Read these off the row that follows.
1) Which number is the 1st entry?
2) Which number is the entry just right of the smallest entry?
3) Which number is the fourth entry?
4) Which number is the second entry from the left?
5) Which number is the fifth-last entry?
 17   18   -7  -17  -16   25    4   -8    8  -58  -31   -6   38
1) 17
2) -31
3) -17
4) 18
5) 8
